A small network was shown many inputs. Here are its activations along a few directions, one row for each input.
Each table varies a few parts of the input and shows all the possible inputs, shuffled.
A made-up example of a description, with smaller parts first: ring(8) and (point or line(9) or (values(2) and line(6))).
Shared parts are said once, and a part with two or three values counts as separate values.

Table:
r1: [ 14  55  -8  25  53   0 -32 -14  -3 -34  13 -68  -5 -17]
r2: [-34 -17  -2  27  -2 -19  13 -33  18 -43  33  17 -25 -31]
r3: [-48   7 -10  32  -5 -30  22 -39  21 -63  37  27   1 -18]
r4: [ -2  82 -16  58  38 -30 -37 -41  10 -51  29 -31  17 -12]
r5: [-36  38   4  26   7 -33  -9 -41 -25 -42  44  24   0 -17]
r6: [-16  12  13  -8  23  -6   0 -14 -38 -23  26 -14 -22 -26]
r7: [-27 -20  -1  -2  11  -3  32 -13   7 -43  18 -10 -22 -29]
r8: [ 23  29 -32  14  36  14 -27   6   1  20 -23 -56  -9  19]
r9: [-22  14  13  20  11 -22 -18 -35 -29 -22  40  14 -26 -30]
r10: [ 50  30  11  21 -23  17 -42   8   5  47 -22 -24  76  24]
r11: [ 15 -14  30 -17 -48   9 -20  15 -30  58 -12  30  61  12]
r12: [  3 -39  15 -34 -64  30  17  14  47  35 -11  56  50  11]
r13: [ -7   5  -4  -6   8  -4  14  11 -23   1   9 -14 -37  -8]
r14: [  2   3   2  -2  30   7 -10  12 -34  31 -31 -15 -20  16]
r15: [ 22  48 -27  29  36   4 -18  10  12 -11  -3 -70 -20   3]
r16: [  2  23   6  16  29  -1   1  14 -23  -1 -10 -28 -33   1]
r17: [ 26   3  42   5 -26  11 -31  17 -30  56 -31  15  67  21]
r18: [ 27 -27  16 -32 -24   6 -13  29 -45  53 -11  29  33  19]
r19: [-18 -24 -19   0  -4  -1  45  15  21 -20   1 -10 -36 -13]
r20: [ -6  30  24  14  46  -4 -14 -11 -38 -25   7 -28 -17 -17]
r21: [ 12  59  -8  53  40 -20 -46 -35   7 -32  25 -41  -8 -26]
r22: [  3 -40  13 -11 -61  17   8  21  10  35 -22  37  61   8]
r23: [ -7 -16  -9 -24   9   4   3   9 -33  33 -12  -1 -25   6]
r24: [ 27  -2   9 -11  -3   3 -12  26 -30  32 -44 -17   1  31]
r25: [ 17 -20  -3 -33 -24   1  -1  24 -29  32 -25  -2  -4  21]
r26: [ 37 -10  28 -10  -3   8 -24  30 -45  52 -29  13  39  29]
r27: [-29 -20   3 -26  10   7  39 -18  42 -44  30   9 -33 -26]
r28: [ 15 -53   0 -50 -39  25  23  26  33  30  -9  54  22  17]
r29: [-19 -44 -23 -18  -3   8  32  15   9  12 -21   5 -24   1]
r30: [-19 -43 -21 -41  -4  18  41   8  47  11 -10  22 -34   2]
r31: [-51   6  -7   9  -6 -20  28 -44  58 -65  50  46 -10 -14]
r32: [-20 -24 -16 -23  -5   8  52  10  56 -21  13   8 -46 -10]
r33: [  5 -46 -16 -50 -37  16  36  22  49  10 -24  22 -14  17]
r34: [ 61  17  -3   5   1  15 -36  21 -11  43 -21 -26  48  31]
r35: [-10  33  23  42  33 -23 -29 -31 -28 -24  20  -1 -20 -24]
r36: [-24  56  15  47  30 -33 -21 -36 -25 -44  24  10   6 -10]
r37: [-37 -17   1   4  -2  -9  19 -39  55 -46  46  36 -35 -27]
r38: [  4 -46 -18 -27 -35   6  27  30  11  11 -35   4  -3  15]
r39: [ 49  23 -24   5   1   9 -28  19   7  21 -36 -58  12  35]
r40: [ 15 -54  -1 -26 -35  13  15  34  -4  31 -20  35  33  15]
Changing only one part turns r23 into r14. The same change can be made to r11. Which row results? -> r17
Changing only one part turns r36 into r4. The same change can be made to r16. Which row results? -> r15
What is each input in this table made of? -> line(5) and line(8)
A walk changes only the line(5) part. It starts at r21 and steps to r35. List the rest of the walk in order. -> r9, r2, r37
Change only the line(8) part in r38. List by row number the other rows that result. -> r2, r3, r7, r19, r22, r29, r40
A walk changes only the line(8) part. It starts at r12 and steps to r28. List the rest of the walk in order. -> r33, r30, r32, r27, r37, r31

Table:
r41: [-33  -8 -53  -4   7 -28  31 -25  32 -63  38   4 -56 -14]
r42: [ 22 -22   6 -29 -59  18  26  40  28  17 -37  21  72  38]
r43: [ 49 -33  15 -63 -10  47  -5  30  19  48  -2 -11  10   0]
r44: [ -8  37  -9  54   1 -24 -20 -33   7 -40  38 -36 -16 -36]
r45: [ 12 -61  -6  -4 -26  28  19  44  13  63 -69   0   2  23]
r46: [ -8  48 -14  38  45  -8 -23 -25 -14 -32  17 -50  10 -19]
r47: [ 17  72  -2  30  58 -17 -35 -11 -17 -14  -8 -35 -25  22]
r48: [ 18 -19   1 -17 -39   5 -31  -1  -1  67 -11  61  41  31]
r49: [-55  12  16  -3  31  -4  32 -29  25 -40  28  27 -50 -22]
r50: [ 14 -34   9 -39 -32   0   7  44 -78  46 -30   6  14  20]
r51: [-28   8  37  35  24 -16  -2 -34 -12 -52  36  13  -2 -43]
What is each input in this table made of? -> values(5) or line(6)
Which other rows belong to the same alternative as r41? List them by row number. -> r44, r46, r47, r49, r51

Table:
r52: [-39  51 -22  35  49 -26  -7 -22  -4  -5 -20  -2 -22  22]
r53: [-32 -13 -30  12   7  -8  29  -2 -24 -26  27 -45 -46 -39]
r54: [ 17  44   5  20  43  -6 -76 -35 -35  25  28  -6  29   5]
r55: [ 43  63   6  23  15  -9 -26  12   5 -12   9 -46 -14  12]
r56: [ 26 -41  41 -48 -14  16  14  48 -45  56 -28  40 -11  25]
r57: [-53  -2  29   2 -11   6  38 -25  39 -40  55  24   9 -46]
r58: [-13 -13 -23  20  10 -20  11  -5  -9 -14  23 -18 -80 -29]
r59: [-19   2 -43 -23  28 -17  14 -26  33 -57  30  29 -26  -1]
r60: [ 33  59  11  12   7  -4 -28  -4  -2 -25  -4 -64   1   4]
r61: [-22 -17 -23  -3  16 -13  41  -7  16 -77  34  -2   2 -16]
r62: [ 13 -47  45 -60 -21  17   9  36 -52  43 -40  22   3  16]
r63: [  7 -20 -31 -18 -69  -1  -8   5   4  48 -16  52  47  51]
r64: [-33  28   7  52  30 -18  -3 -21 -14 -31 -34 -18 -17   5]
r65: [-39  34  -5  53  34 -10  16  -4 -24 -31 -19 -26   3   0]
r66: [-16 -22 -11  -5  12 -19  22 -25  26 -77  18   5 -18 -11]
r67: [-32  -1  36  10  -8   0  21 -30  52 -30  50  52 -26 -36]
r68: [ 48 -47  -5 -18 -13  42   9  46  51  59 -45  -4   5  24]
r69: [ 34 -53  -1 -31 -20  45   1  36  46  46 -56 -23  20  16]
r70: [-22  34   3  62  39 -25   0  -6  -7 -16 -22   0 -31  11]
r71: [ 10 -38   0  -6 -84 -12  -3  15  -1  31 -35  34  57  25]
r72: [ 22 -33  -6   6 -77 -10  -2  27   4  40 -23  54  41  34]
r73: [ 37 -32 -30 -44  -3  46   9  22  52  73 -41  -6  12  35]
r74: [ 29  79 -19  -5  24  -6 -35  -6   6  -4  11 -46  -7  24]
r75: [ 10 -29  17 -75  -5  19   7  29 -43  66 -21  38  -4  41]
r76: [  5 -40  32 -58 -18  23  27  54 -61  44 -28  16  23   8]
r77: [-47  16   8 -18   1   7  14 -48  54 -23  51  57 -20 -30]
r78: [-31   3 -50  -8  18 -17   1 -19  -7  -5  25 -17 -74 -20]
r79: [ 26  27  31  36  27  -6 -64 -33 -44   3   6 -20  36 -24]
r80: [-45  -8  41   0 -14   1  20 -44  48 -41  39  32 -11 -40]
r81: [  3 -31 -12  -4 -81  -9  18  31 -10  33 -22  28  79  17]
r82: [ 27 -45 -13 -29 -18  56  17  53  36  45 -43 -26  39   7]
r83: [-25 -19 -19  10   3 -14  10 -20 -15 -27  11 -37 -66 -34]
r84: [ 34  30  27  47  33  -8 -67 -16 -37  14  20  -2  21 -14]
r85: [ -4 -16 -16   5  20 -23  23  -9  31 -63  29  25 -33  -8]
r86: [ 27  65   0  13  11   3  -9  12 -13 -24  10 -69  21  -4]
r87: [ 20  32  19  37  30   0 -45 -16 -55   4  21 -29  56 -29]
What is each input in this table made of? -> line(4) and (values(3) or line(6))
Changing only the line(4) part turns r73 into r68. The same change can be made to r78. Which row results? -> r58
Change only the values(3) part in r69. List by row number the other rows that result. -> r62, r71
Which other rows agree with r82 in the line(4) part? List them by row number. -> r53, r57, r61, r65, r76, r81, r86, r87

Table:
r88: [-19   3 -23   3  19   7  15 -27  58 -34  36 -14 -38 -25]
r89: [-28  -6  33  -7   4  -2   9 -27   4 -33  43  42 -17 -31]
r90: [-41  -9   1  33  -4 -19  21 -22  15 -39  12  14 -17 -28]
r91: [-12 -44 -11 -45  22   9  38  35 -40  20 -27 -15 -76   3]
r92: [-27  15 -15   9  21  -8  29 -20  47 -51  17   0 -26  -3]
r93: [ 29 -47  -6 -24 -30  21   5  33   6  44 -28  22  37  21]
r94: [ 15  51  -8  24  42  -4 -22  -2   0 -16 -16 -38  -2  16]
r95: [ 18  29  45   9  24  -5 -37 -12 -40  13  17  -2  11 -11]
r96: [-41  -2  -2   1   0 -19  12 -28  -5 -34  31  35   2 -21]
r97: [ -1  32   5  19  16 -12 -29 -13 -51   7   7  -9  27   4]
r98: [ 16 -39  -1 -29 -40  12  -5  23   9  51 -31  36  26  36]
r99: [ 19  40 -13  27  10 -20 -27  -4 -27 -18   6 -38  -3   3]
r100: [  0  25   8  49  13 -12 -22  -7 -32  -1 -12 -27   8  -4]
r101: [ 16 -19   0 -26 -44  10  -1  21   7  63 -31  46  21  38]
r102: [ 25 -30  14 -34 -44  32  19  48   9  38 -30  -6  43  13]
r103: [-23   6 -19  11  -7 -27  19 -20  21 -52  34   2 -26 -18]
r104: [ 30 -44   6 -38 -42  28  12  31   9  38 -33   5  42  16]
r105: [ 25  40 -15  17  40   9 -36 -10  13   3   4 -52 -12  -9]
What is each input in this table made of? -> point or line(5) or (values(2) and line(6))
Which of the alternatives is r105? -> values(2) and line(6)
A walk changes only the line(5) part. It starts at r102 and steps to r104. List the rest of the walk in order. -> r93, r98, r101
